These are the activations of a small neural network, seen along a few directions. Each row is one input.
Each table varies a few parts of the input and shows all the possible inputs, shuffled.
Descriptions start from the smaller parts, as in this example, which fits no table here: one of 6 places along a line, together with either a single point or one of 9 places along a line or (one of 2 separate values, together with one of 8 places around a ring).
Shared parts are said once, and a part with two or three values counts as separate values.

Other details of the inputs vary at random and push rows far along two fixed directions, the same in every table; ignore that.

Table:
row 1: [  5 -25  20   7 -23  15  -1  14   4   5   0  18]
row 2: [  8 -21   9   2 -35  16  -6  25  -2 -15   3   6]
row 3: [  9  -3  15  17  -6 -27  -1  20 -17   0   4  11]
row 4: [-12   9  13  28  -8  13  -3   3  -8  15   7 -15]
row 5: [-12 -25 -52 -67  47  25  -6  -9  11  15   6  -3]
row 6: [ -4  11  13  24  -9   7   1   8 -13  16   1 -21]
row 7: [ -2  -3 -50 -74  42   2 -12  -9   0  21  11 -21]
row 8: [-13 -10  -3   6 -36  20  -4  27  -4  -4  -9  -2]
row 9: [ 35  68  14 -20 -16  -8   4 -92  57 -69 -86  34]
row 10: [-14  -2 -44 -69  50  12 -20 -12   6  18  19 -14]
row 11: [  5   1  10  29  -4 -16  11  14  -6   6   5 -14]
row 12: [  3   1   7  29  -8 -14  19  11  -7   6   9  -8]
row 13: [ -9   8   7   4 -31  -2   3  12  -9  21  -1  -2]
row 14: [ -6 -10  -5  25 -23  27   7  18 -10  -7  -4 -15]
row 15: [ -2   8   4  23 -19   5  14   3 -15  18   3 -15]
row 16: [  3  -1  28   5 -20   1 -15  11  -1   8  14   6]
row 17: [-17  -4 -47 -67  47  11 -21 -22  10  17  18  -8]
row 18: [  0   8   7  23 -15   3   6   6 -15  19  -1 -21]
row 19: [ -6  -5  19  23  -1 -18 -10   8  -6  -4  10  23]
row 20: [ 12  -2  19   0 -31  -6   1  11  -8  10  10   5]
row 21: [  20   88    6  -14   -8   -3  -11  -79   56  -58 -100   18]
row 22: [-11   0   9  22 -18   7  18  -3 -13  15   4 -14]
row 23: [-7  2 16 34  3 -6  3 11  0  3 13 -7]
row 24: [-10 -14   5  30 -11  26  11   6  -4  13  -6  -3]
row 25: [ 29  67   7  -4   5 -27  10 -86  48 -80 -88  45]
row 26: [ 10   0  28   1 -21  -4 -11  16  -6   8   8  -1]
row 27: [  3 -36 -47 -55  68   2  -2  -4   3  -6  15  17]
row 28: [  2 -22   3  18 -14  -3   0  32 -12 -26   0  18]
row 29: [ -5 -22   8  36   0   7  17  14   4   0   0   5]
row 30: [ -2 -18 -48 -50  63  -6  17 -21   3   2  27 -19]
row 31: [ 19 -13 -38 -78  43  -3 -14 -11   1  10  23 -13]
row 32: [  8 -12 -39 -61  70 -17 -12  -2  -6  -3  23  -2]
row 33: [-18   0  12   3 -31   1   7   6  -8  18  -1  -1]
row 34: [ -1  -7  25   8 -22   1 -16   4   1   9  16  11]
row 35: [  0   3  16  30   2 -12   7  16  -5   3   7 -14]
row 36: [-14   7  10  30 -10  12  -3  -7  -4  14   6  -9]
row 37: [ -3  -2  21  21   1 -17  -9  18 -10  -3  11  17]
row 38: [-11  -4  13  36   1  -7   2   4   2   5  15  -2]
row 39: [ -2 -18  -3  31 -12   8  12  25  -1 -20   2  -7]
row 40: [  7  -3  12  16 -10 -25   7  17 -17   0   8  17]
Description of these inputs: one of 5 places around a ring, together with either one of 2 separate values or one of 6 places along a line.
Q: Changing only the place on the ring of 5 turns row 26 into row 35. The same change can be made to row 1. Which row results?
A: row 29
Q: Which other rows does row 25 become when the place on the ring of 5 takes its other values? List them by row number.
A: row 9, row 22, row 30, row 33
Q: List by row number the other rows that have the place on the ring of 5 in common with row 14.
A: row 4, row 6, row 15, row 18, row 22, row 24, row 36
Q: Which other rows does row 5 become when the choice among 2 separate values takes its other values? List them by row number.
A: row 8

Table:
row 41: [ -1 -25 -31 -40  40  13 -13   2   6  -8  14   7]
row 42: [ -3  17  19  23 -33  22  -9  -9  15 -13 -32  10]
row 43: [ 12 -16 -29 -41  38 -11  -1   4  -5  -5  23 -10]
row 44: [  8  10  14  24 -25  -1   6 -13  13 -37 -35  26]
row 45: [ 10  27  27  17 -17 -23  -4  -9   7 -23 -26  18]
row 46: [  8  20  14  22 -33   6  12  -9   6  -8 -32  -1]
row 47: [  0  27  32  15 -30  -2  -7 -20  11   4 -19  13]
row 48: [ -8 -17 -42 -45  23  21   0  -6   7   9   8 -12]
row 49: [ 11  30  17  19 -33  -2   2 -11   5 -11 -26  -5]
row 50: [  9 -25 -34 -37  37  -4   8   7  -5   0  18  -5]
row 51: [ -6 -12 -35 -13  63  -5   8  -9   1   2  22 -15]
row 52: [-45 -57  39  86 -40   8  16  95 -66  84  85 -39]
row 53: [ -2   4 -27 -49  28  -1 -11  -8  -6  17  16 -15]
row 54: [  7  16  35  20 -18 -19  -7 -14  11 -11 -16  28]
Q: What is each input in this table made of?
A: one of 2 separate values, together with either a single point or one of 6 places along a line
Q: Changing only the choice among 2 separate values turns row 41 into row 42. The same change can be made to row 50. Which row results?
A: row 46
